A small network was trained on invented records. Each row is its activation on one of them, seen along a few directions.
After each row come some of the record's fields: ZIZ, FES, TOKO, ZOPOF, ZOF, VAGE.
Not every record has every field; a missing one is left out.
Other fields move the rows too, some of them a lot.
In the rows, 500 means zero.
Random noise pushes rows far along 3 fixed directions. That doesn't count. These rows show it; they differ only by the noise:
[509 604 489 574 452 510 536 571 580 541 475 423 487 494 569 578 547 609
 581 579 463]
[653 707 494 653 451 492 376 392 508 344 582 425 329 542 397 429 549 717
 511 453 435]
[488 576 467 560 460 535 591 623 606 573 437 413 514 484 613 611 529 609
 600 580 463]
[585 761 399 748 298 588 641 613 613 470 399 309 443 409 632 584 516 640
 550 615 369]
[576 686 577 603 441 414 329 383 488 433 617 473 393 543 404 461 614 605
 520 568 474]

[602 764 391 709 365 534 600 502 552 419 457 366 438 478 531 479 511 646
 536 605 425] => ZIZ: lel / FES: vaz / TOKO: goti / ZOPOF: gis / ZOF: lilo / VAGE: ponak
[565 682 441 593 363 400 542 368 492 444 508 474 504 509 505 450 553 473
 509 799 513] => ZIZ: dufa / FES: boz / TOKO: goti / ZOPOF: damaz / ZOF: lilo / VAGE: ponak
[686 458 390 488 557 529 479 346 387 245 547 561 407 540 337 328 384 554
 354 303 496] => ZIZ: dufa / FES: boz / TOKO: goti / ZOPOF: gis / ZOF: lakar / VAGE: piza
[387 478 693 369 529 406 395 464 516 597 620 552 507 572 456 532 574 519
 570 553 548] => ZOF: lakar / VAGE: piza
[356 533 576 465 415 488 638 588 548 642 444 500 625 430 618 608 521 388
 526 710 506] => ZIZ: dufa / ZOF: lakar / VAGE: piza
[404 575 503 559 412 489 585 577 534 549 459 482 551 507 587 559 525 505
 572 632 482] => ZIZ: dufa / FES: boz / TOKO: goti / ZOPOF: damaz / ZOF: lilo / VAGE: ponak
[554 271 456 293 827 588 503 455 458 366 474 564 468 613 396 420 331 665
 531 165 568] => FES: pog / TOKO: sisat / ZOPOF: zasam / ZOF: lilo / VAGE: ponak
[553 523 404 566 503 589 611 524 593 467 407 424 470 527 571 523 470 664
 618 522 518] => FES: boz / TOKO: sisat / ZOPOF: zasam / ZOF: lakar / VAGE: sikub
[567 614 420 615 499 554 508 457 455 368 478 462 404 511 445 403 446 612
 461 404 433] => ZIZ: dufa / FES: boz / TOKO: goti / ZOPOF: damaz / ZOF: lilo / VAGE: ponak
[470 297 516 308 686 400 447 404 424 563 557 662 616 593 420 431 463 395
 481 503 609] => ZIZ: lel / FES: pog / TOKO: goti / ZOPOF: kemek / ZOF: lilo / VAGE: ton
[461 549 486 543 506 503 466 560 586 531 523 428 425 561 520 518 561 661
 612 448 478] => FES: boz / TOKO: bilis / ZOPOF: ziri / ZOF: lilo / VAGE: ton
[475 566 554 502 415 396 452 367 471 584 543 520 536 492 503 507 589 374
 494 715 515] => FES: pog / TOKO: bilis / ZOPOF: pabin / ZOF: lilo / VAGE: ton
[552 631 426 575 411 413 557 399 534 502 512 461 520 542 526 475 566 542
 577 773 546] => ZIZ: dufa / FES: boz / TOKO: goti / ZOPOF: gis / ZOF: lilo / VAGE: ton
[364 283 587 300 553 405 479 531 409 603 550 664 651 503 495 512 494 230
 409 515 580] => FES: boz / TOKO: goti / ZOPOF: damaz / ZOF: lakar / VAGE: piza
[638 546 348 595 471 640 638 567 488 384 405 417 466 384 533 466 345 545
 362 318 369] => FES: vaz / TOKO: bilis / ZOPOF: zitis / ZOF: lilo / VAGE: ponak
[543 515 530 533 408 458 505 416 478 473 470 530 548 459 524 529 529 376
 494 713 542] => FES: pog / TOKO: sisat / ZOPOF: nokop / ZOF: lakar / VAGE: loru
[427 398 438 464 503 611 652 688 502 543 393 463 557 397 604 549 394 406
 410 318 443] => FES: boz / TOKO: bilis / ZOPOF: ziri / ZOF: lilo / VAGE: piza
[575 400 400 461 593 488 522 432 513 430 529 595 496 633 449 434 457 588
 548 477 581] => ZIZ: lel / FES: pog / TOKO: goti / ZOPOF: damaz / ZOF: lakar / VAGE: sikub
[435 536 623 487 431 461 428 510 427 506 533 506 506 417 482 529 544 346
 404 466 489] => FES: boz / TOKO: bilis / ZOPOF: pabin / ZOF: lakar / VAGE: piza
[528 329 550 302 721 405 389 331 505 481 630 641 502 705 379 453 517 626
 609 467 643] => FES: pog / TOKO: bilis / ZOPOF: nokop / ZOF: lilo / VAGE: ton
[424 433 611 413 477 327 438 393 440 642 580 615 675 510 490 486 569 200
 487 811 579] => FES: pog / TOKO: sisat / ZOPOF: zitis / ZOF: lilo / VAGE: ton
[739 659 352 666 460 583 536 409 402 197 478 415 362 440 380 325 363 563
 331 315 395] => ZIZ: lel / FES: pog / TOKO: goti / ZOPOF: gis / ZOF: lilo / VAGE: piza
[391 328 513 373 646 568 611 619 535 648 402 533 628 501 611 617 443 467
 581 482 540] => FES: pog / TOKO: bilis / ZOPOF: nokop / ZOF: lilo / VAGE: ponak
[519 470 475 433 591 450 487 371 464 474 529 597 528 549 427 410 509 427
 452 588 568] => ZIZ: dufa / ZOF: lilo / VAGE: ponak
[458 716 439 709 274 555 659 657 573 547 381 372 514 402 661 604 519 488
 528 649 399] => ZIZ: lel / FES: boz / TOKO: goti / ZOPOF: damaz / ZOF: lilo / VAGE: sikub
[364 357 464 343 623 484 641 606 576 671 407 548 647 577 633 617 474 560
 680 624 590] => ZIZ: dufa / FES: vaz / TOKO: goti / ZOPOF: damaz / ZOF: lilo / VAGE: ton
[579 511 548 508 459 426 336 357 348 337 648 587 431 497 322 337 498 379
 299 373 487] => FES: boz / TOKO: goti / ZOPOF: damaz / ZOF: lakar / VAGE: piza
[497 248 432 247 747 476 533 441 555 556 534 599 533 655 465 486 461 622
 590 406 625] => FES: pog / TOKO: bilis / ZOPOF: pabin / ZOF: lilo / VAGE: ton
[526 467 426 575 415 614 625 601 493 481 408 461 558 359 574 513 417 344
 368 400 443] => FES: boz / TOKO: sisat / ZOPOF: zitis / ZOF: lakar / VAGE: sikub
[530 275 500 305 732 468 401 433 510 466 588 600 458 652 380 453 510 647
 555 311 644] => ZIZ: lel / FES: boz / TOKO: bilis / ZOPOF: pabin / ZOF: lakar / VAGE: loru
[433 583 498 597 373 529 661 630 506 590 384 433 644 347 645 567 490 290
 459 673 452] => FES: boz / TOKO: sisat / ZOPOF: zitis / ZOF: lilo / VAGE: ponak
[589 648 558 596 343 377 352 297 336 335 609 587 450 483 350 368 550 335
 326 626 479] => ZIZ: dufa / FES: pog / TOKO: goti / ZOPOF: damaz / ZOF: lakar / VAGE: piza
[443 639 575 593 423 463 331 469 496 524 602 428 369 544 463 463 581 592
 532 422 426] => FES: boz / TOKO: bilis / ZOPOF: ziri / ZOF: lilo / VAGE: ton
[414 383 509 373 524 464 569 581 586 681 487 518 589 519 598 600 545 482
 570 603 557] => FES: vaz / TOKO: bilis / ZOPOF: zasam / ZOF: lilo / VAGE: loru
[452 252 436 326 682 604 613 620 542 603 396 547 577 487 571 586 426 499
 513 367 541] => FES: pog / TOKO: bilis / ZOPOF: zasam / ZOF: bolip / VAGE: ponak
[519 397 523 421 642 544 425 464 491 519 518 526 442 507 439 499 505 563
 485 295 537] => FES: pog / TOKO: bilis / ZOPOF: pabin / ZOF: lakar / VAGE: sikub
[523 380 606 325 623 258 266 203 398 492 674 739 526 662 327 408 615 402
 506 702 693] => ZIZ: dufa / FES: pog / TOKO: goti / ZOPOF: damaz / ZOF: lakar / VAGE: loru
[419 443 567 461 458 477 538 592 557 634 458 505 609 471 611 614 513 427
 579 666 525] => FES: vaz / TOKO: sisat / ZOPOF: zitis / ZOF: lakar / VAGE: loru
[577 503 577 523 503 489 284 376 352 370 619 559 391 467 321 379 523 439
 309 292 449] => FES: pog / TOKO: bilis / ZOPOF: zasam / ZOF: lakar / VAGE: piza
[444 624 480 617 379 622 614 653 550 515 398 352 443 398 614 593 465 540
 509 417 382] => FES: boz / TOKO: bilis / ZOPOF: pabin / ZOF: lakar / VAGE: piza
[593 507 372 549 450 530 607 466 507 438 421 503 504 480 546 495 439 499
 474 564 507] => ZIZ: dufa / FES: pog / TOKO: goti / ZOPOF: damaz / ZOF: lakar / VAGE: loru
[554 650 438 655 387 565 537 498 499 394 455 434 414 474 506 475 469 597
 490 470 422] => ZIZ: dufa / FES: boz / TOKO: goti / ZOPOF: damaz / ZOF: lakar / VAGE: sikub
[361 547 430 576 441 668 773 790 648 646 279 317 564 397 765 705 447 555
 642 521 430] => FES: boz / TOKO: bilis / ZOPOF: pabin / ZOF: lilo / VAGE: ponak
[560 429 426 490 542 537 572 498 520 512 443 533 572 478 532 496 451 450
 481 553 540] => FES: vaz / TOKO: sisat / ZOPOF: zitis / ZOF: lakar / VAGE: sikub
[575 394 474 403 622 524 537 471 430 403 490 568 571 480 422 410 382 407
 375 389 527] => FES: vaz / TOKO: sisat / ZOPOF: zitis / ZOF: lilo / VAGE: ponak
[348 234 668 193 759 364 382 484 481 632 603 682 644 667 448 528 511 465
 645 542 652] => FES: vaz / TOKO: sisat / ZOPOF: zitis / ZOF: lilo / VAGE: ponak

Which values does each new row have?
[473 499 435 572 391 549 675 616 550 607 385 454 633 377 655 573 481 334
 470 646 481] => FES: boz / TOKO: sisat / ZOPOF: zitis / ZOF: lakar / VAGE: sikub
[539 498 474 519 535 520 464 468 531 452 513 453 434 544 481 491 508 607
 574 431 496] => FES: pog / TOKO: bilis / ZOPOF: pabin / ZOF: lilo / VAGE: ton
[512 526 469 513 470 508 629 544 489 542 431 480 586 401 546 523 475 366
 434 603 511] => ZIZ: lel / FES: pog / TOKO: goti / ZOPOF: gis / ZOF: lakar / VAGE: piza
[419 482 533 471 521 572 518 604 478 517 473 430 470 435 519 521 443 471
 446 286 424] => FES: boz / TOKO: bilis / ZOPOF: pabin / ZOF: lilo / VAGE: piza
[378 523 501 537 484 583 519 686 621 643 447 372 439 484 617 607 539 630
 625 402 439] => FES: boz / TOKO: bilis / ZOPOF: ziri / ZOF: lakar / VAGE: sikub
[493 506 498 508 434 487 537 513 562 532 476 484 503 483 574 577 551 506
 540 594 538] => FES: boz / TOKO: bilis / ZOPOF: pabin / ZOF: lakar / VAGE: loru
[463 597 455 593 519 629 538 659 592 520 457 343 376 479 551 528 480 709
 549 254 393] => FES: boz / TOKO: bilis / ZOPOF: ziri / ZOF: lilo / VAGE: ponak
[530 511 498 522 418 394 470 405 460 522 558 588 581 515 474 450 549 331
 445 715 541] => ZIZ: lel / FES: pog / TOKO: goti / ZOPOF: damaz / ZOF: lakar / VAGE: sikub
[520 612 509 605 511 581 481 549 517 437 479 381 397 460 483 502 503 611
 515 327 437] => FES: boz / TOKO: bilis / ZOPOF: pabin / ZOF: lilo / VAGE: ponak
[436 516 638 445 509 394 430 431 498 528 565 539 553 567 478 532 588 490
 608 662 579] => FES: boz / TOKO: sisat / ZOPOF: nokop / ZOF: lilo / VAGE: ponak
[333 742 770 575 339 331 329 481 486 686 610 473 535 461 513 577 735 343
 542 796 499] => FES: vaz / TOKO: bilis / ZOPOF: zasam / ZOF: lilo / VAGE: ponak
[532 431 413 478 489 498 634 510 517 507 465 509 617 478 552 464 439 400
 477 594 533] => FES: boz / TOKO: sisat / ZOPOF: zitis / ZOF: lilo / VAGE: ton
[449 516 567 422 612 410 430 425 481 530 556 588 512 614 435 483 559 585
 584 579 580] => ZIZ: dufa / FES: vaz / TOKO: goti / ZOPOF: damaz / ZOF: lilo / VAGE: ponak
[521 672 521 614 347 394 439 457 535 547 563 478 477 514 499 497 625 513
 528 744 503] => ZIZ: lel / FES: vaz / TOKO: goti / ZOPOF: damaz / ZOF: lakar / VAGE: loru
[497 478 510 489 529 460 480 478 530 505 526 504 512 556 504 530 546 533
 597 553 543] => FES: pog / TOKO: bilis / ZOPOF: pabin / ZOF: lilo / VAGE: ton
[358 642 684 549 352 408 357 561 494 619 617 455 469 453 492 559 668 413
 485 546 450] => FES: boz / TOKO: bilis / ZOPOF: pabin / ZOF: lakar / VAGE: piza
[438 538 569 507 471 466 420 515 577 549 592 472 441 595 498 541 595 642
 628 482 524] => FES: boz / TOKO: bilis / ZOPOF: pabin / ZOF: lakar / VAGE: sikub
[532 785 508 696 308 474 463 451 494 416 530 411 405 463 470 445 564 498
 479 663 392] => ZOF: lilo / VAGE: ponak
[512 296 332 334 685 534 689 518 535 497 380 571 601 571 570 518 366 552
 581 531 584] => ZIZ: dufa / FES: pog / TOKO: goti / ZOPOF: damaz / ZOF: lilo / VAGE: ponak
[378 467 779 390 590 358 168 424 462 641 696 576 470 590 371 511 688 494
 563 450 579] => FES: vaz / TOKO: bilis / ZOPOF: zasam / ZOF: lakar / VAGE: sikub
[611 405 486 370 699 411 335 234 317 317 608 659 453 602 269 285 435 465
 382 389 570] => ZIZ: dufa / FES: pog / TOKO: goti / ZOPOF: damaz / ZOF: lilo / VAGE: ponak
[443 500 471 504 417 556 654 630 475 589 397 454 595 330 610 573 458 299
 369 513 421] => FES: pog / TOKO: bilis / ZOPOF: pabin / ZOF: lilo / VAGE: piza
[558 647 483 644 335 551 554 530 427 440 455 413 483 302 509 487 485 339
 293 461 368] => FES: pog / TOKO: bilis / ZOPOF: pabin / ZOF: lilo / VAGE: piza
